Each row below holds a small network's activations on one input, seen along a few directions.
In each table, some parts of the input vary, and every possible input appears once, in random order.
A made-up example of a description, with smaller parts first: one of 5 places around a ring, together with either a single point or (one of 2 separate values, together with one of 4 places along a line) or one of 9 places along a line.
Shared parts are said once, and a part with two or three values counts as separate values.
(in the rows, 128 means zero)

Rows:
x1: [103 144 149 168 133 117 160  98 189 148 103 114 144 140]
x2: [190 134 143 152 149  88 116  78 167 147 130 125 128  97]
x3: [173 114 144 120 106 172  73 104 151 158 126 169 122  73]
x4: [ 89  75  96  78 133 114 154 160  79  70 110 138 105 195]
x5: [145 145 159 123  92 170 134 128 147 139 158 136 119  88]
x6: [165 164 162 143 153  94 168  99 166 128 144 100 114 105]
x7: [161 151 122 176 138  87 115  86 177 154 102 127 131 123]
x8: [120  93 103  86 128 153 132 164  29 106 156 137 114 143]
x9: [120 100  46 112 144 123 105 185  49  98 106 136 147 152]
x10: [130 133 120 142  89 175  70 108 153 168  96 168 135  99]
x11: [126 168 158 149 162  94 166 127 167 136 136  97 131 135]
x12: [ 74 129 143 140  80 186 116 111 166 154 110 163 148 111]
x13: [144 116  87  85 165  56 138 155  76 103 136  82 119 173]
x14: [ 76 108 134 115 153 128 144 168  62  73 154  78 127 168]
x15: [104 147 155 129  95 164 129 151 140 139 154 148 136 118]
Describe the family of inputs behind these rows.
> either one of 5 separate values or (one of 2 separate values, together with one of 5 places around a ring)

Rows:
x16: [163 154 181 153 137  98 140  67 205 157 133 113 117  99]
x17: [131 105 104  86 163  82 161 147  84  73 129 103 106 161]
x18: [124 154 146 135 149  90 178 122 154 103 138 104 129 139]
x19: [108  99 114 100 149 130 134 166  49  91 155 106 119 158]
x20: [100 144 153 138 134 132 143 157 119 121 165 101 141 149]
x21: [ 72 130 128 149  99 151 120 125 161 139  95 146 157 135]
x22: [ 96  90  87 120 107 142 117 143  88 127  95 153 129 180]
x23: [126 106 140  95  57 247  87 145 107 156 150 194 116  73]
x24: [159 136  88 134 133 118  95 131 114 140 105 135 137 113]
x25: [147 150 153 182 129 142 102  85 185 163 117 144 137  86]
x26: [182 141 115 115 150  76 132 119 141 138 128 108 119 116]
Describe the family of inputs behind these rows.
> either a single point or (one of 2 separate values, together with one of 5 places around a ring)

Rows:
x27: [201 187 146 135 186  52 150 115 164 138 158  66 127 121]
x28: [146 150 192 122 129 148 164 116 163 120 170 111 100 116]
x29: [144 151  74 132 203  28 188 176  88  79 144  70 124 175]
x30: [193 135 112 128 115 138  94 130 130 167 136 159 130  74]
x31: [ 76  96 131 123 149 133 145 148  56  97 144  99 122 161]
x32: [173 136 140 103  90 152 123 125 152 141 146 170 115  89]
x33: [114 120 135 129 114 101 151  91 196 140  93 134 121 145]
x34: [121 106 122 167 129 107 116  70 158 147  92 137 135 134]
x35: [118  97 104  66 133 104 173 146  91  83 112 117 106 167]
x36: [171 127 156  94 129 116 155  97 169 140 146 128  94 105]
x37: [141 138  90 159 109 138  93 122 157 169  80 165 154 122]
x38: [193 106 119 133 137 122  88 104 136 145 124 151 114  78]
x39: [144  84  67  97 148 113  91 142  67  91  99 137 115 146]
x40: [ 91 106 144 102 136 130 185 165  84  80 147 103 113 184]
x41: [ 91  95 110 106 150 139 108 163  58 102 128 111 126 147]
x42: [149 184 139 174 165  22 149 120 187 140 102  78 151 162]
x43: [ 79 135 166 176 132 137 127  98 158 138 115 120 146 129]
x44: [ 87 164 131 170 107 169 105 138 155 160 108 135 173 108]
x45: [147 107  95 165 130 118  90  94 160 150  73 157 133 130]
x46: [ 91 120 101 102 125 153 107 188  52 127 151 115 149 153]
x47: [116 137 114 137  83 144 124 118 180 144  94 177 142 129]
x48: [147 131 154 136 134 154 106 114 133 143 150 120 121  72]
x49: [132 135 176 147 131 148 129  99 132 134 167 107 121  87]
x50: [113  82  97 106 155 102 134 120  52  94 113 123 109 152]
x51: [138 102  61  91 118 126  87 172  63 114 122 148 137 150]
x52: [ 87 145 167 156 109 134 166 110 189 117 121 111 131 148]
x53: [ 76 161 161 152  92 171 141 132 169 142 120 157 144 132]
x54: [147 162 147 139 114 173 108 139 128 159 163 123 142  69]
x55: [133 162 182 124  99 181 135 137 144 133 171 146 117  92]
x56: [169 110 141 131 139 117 119  76 132 148 143 128 111  88]
x57: [ 96 130 126 169 125 152 102 108 160 146  96 121 153 116]
x58: [ 80 118 130  92 106 164 144 183  78  99 162 133 129 173]
x59: [119 104  92  63 100 137 127 169  84  95 133 166 120 169]
Describe the family of inputs behind these rows.
> one of 3 separate values, together with either a single point or (one of 2 separate values, together with one of 5 places around a ring)
Which other rows agree with x56 in the choice among 3 separate values? List them by row number.
> x27, x28, x30, x32, x36, x38, x48, x49, x54, x55
Which other rows agree with x31 in the choice among 3 separate values? List them by row number.
> x29, x35, x39, x40, x41, x46, x50, x51, x58, x59
Which other rows does x34 become when the place on the ring of 5 takes its other values? List them by row number.
> x33, x37, x45, x47

Rows:
x60: [112 175 197 167 126 111 157  94 210 143 131  99 138 119]
x61: [ 86 145 177 154  83 210 124 109 187 162 132 147 138  97]
x62: [129  81  91  88 156 130  96 149  36 103 144 115 125 120]
x63: [166 145 130 158 142  81 131  97 179 163 112 130 136 109]
x64: [ 94  75  85  85 130 107 141 143  70  76  89 136 107 203]
x65: [154 156 162 161 145  90 151  74 187 152 141 102 125 110]
x66: [147 124 114  94 172  86 182 152  90  71 151  97 100 154]
x67: [135 139 157 148  98 185 115 104 160 156 128 158 122  88]
x68: [186 145 108 145 161  75 118 110 152 153 110 112 127 117]
x69: [142 121 115 141  96 164  80 122 152 158 113 192 141  98]
x70: [107 111 127  64 104 156 144 187  61 104 166 123 119 164]
x71: [155 123  93 119 106 149  65 136 123 144 114 163 137  86]
x72: [ 52 125 108 141 147 121 159 186  57  79 132  91 151 197]
Describe the family of inputs behind these rows.
> either one of 5 separate values or (one of 2 separate values, together with one of 4 places along a line)
